These are the activations of a small neural network, seen along a few directions. Each row is one input.
Each table varies a few parts of the input and shows all the possible inputs, shuffled.
A made-up example of a description, with smaller parts first: line(4) and (point or ring(9) or (values(2) and ring(8))).
Shared parts are said once, and a part with two or three values counts as separate values.
In the rows, zero is written as 128.

Other details of the inputs shift rows strongly along three fixed directions, in all tables alike. That doesn't count.

Table:
R1: [146 206 180 162 160 128 115 114 107 234 137]
R2: [142 196 181 174 176 144  93 109  91 230 123]
R3: [105 116  85 111 150 142 160 170 168 107 104]
R4: [117 100  86 107 152 154 151 180 145 102  93]
R5: [119  97  57 114 156 151 152 162 161 117 129]
R6: [135 104 160 107  79  81 139  71 135  56 154]
R7: [ 67 141  74 195 126 144  83 209 133 200 107]
R8: [197 125 158  44  99 167 192  29 127 218 117]
R9: [198 155 169  52 130 145 194  59 131 170 122]
R10: [114  96 156 152  82  84 102 118 113  40 139]
R11: [119 104  93 113 150 152 159 180 146 102  89]
R12: [148  85 151  95  67  80 124  78 102  43 168]
R13: [ 60 153 132 203  62 106  40 149  96 124 143]
R14: [204 146 176  73 143 148 188  59 129 182 112]
R15: [102 169 123 172 173 153 113 191 132 172  98]
R16: [143 192 163 160 175 149  91  95 104 230 142]
R17: [103 158 130 176 124 117  77 116 108 115 167]
R18: [123  96  91 117 143 137 163 188 159 108  99]
R19: [120  96  66 114 164 160 148 149 169 117 118]
R20: [151  86 143  88  66  84 128  70 114  47 179]
R21: [138 102 156 103  68  71 147  77 126  52 167]
R22: [120  88  81 112 150 142 155 186 147 108 101]
R23: [ 88 159 179 207 103  79  52 131 112 106 155]
R24: [115  98  75 101 154 156 144 175 148  99  99]
R25: [168 133 145  94 152 147 143  86 119 166 122]
R26: [116 104  70 102 155 157 143 167 156 109 112]
R27: [ 97 151 176 209  97  75  60 140  79 101 159]
Each input here is: values(3) and (point or line(8)).
Question: Changing only the values(3) part turns R5 into R19. The same change can be made to R20. Which row results?
Answer: R16
Question: Which other rows does R10 become when the values(3) part takes its other values? List them by row number.
Answer: R11, R27
Question: Which other rows does R3 become when the line(8) part takes its other values? List them by row number.
Answer: R4, R9, R11, R15, R17, R24, R26
Question: Which other rows does R24 become when the values(3) part takes its other values? List them by row number.
Answer: R12, R25

Table:
R28: [136 179 155 160 176 134 112 130 105 191 133]
R29: [100 103 104 141 100 125 111 141 139 128 128]
R30: [142 177 156 153 175 148 106 119 107 192 126]
R31: [195  94 136  23 119 156 231  77 146 126  90]
R32: [124 109 123 115 123 111 140 127 148  79 138]
R33: [114 122 119 139 140 115 128 151 137  99 133]
R34: [107 110  91 125 101 137 121 143 131 115 132]
R35: [121 185 151 164 166 130 108 120 128 182 138]
R36: [115 118 118 145 139 130 113 142 136  94 127]
R37: [173 138 122  85 190 172 174 122 133 184 101]
R38: [119 116 121 141 144 119 119 154 123  95 130]
R39: [107 112  91 126 103 133 112 144 129 120 127]
R40: [118 122 128 149 120 111 132 162 136 104 117]
R41: [117 118 132 128 123 122 128 160 138 105 110]
R42: [155 139 205 123  27  77  96  13  76 110 199]
R43: [105 104  96 131 103 129 117 142 136 124 121]
Question: What is each input in this table made of?
Answer: values(3) or ring(5) or line(8)
Question: Start at R29 and move only the ring(5) part, one step at a time. The first step leads to R43. Which rows follow, in order?
Answer: R39, R34, R42
Question: List by row number the other inputs of the same sort as R37.
Answer: R28, R30, R32, R33, R35, R36, R38
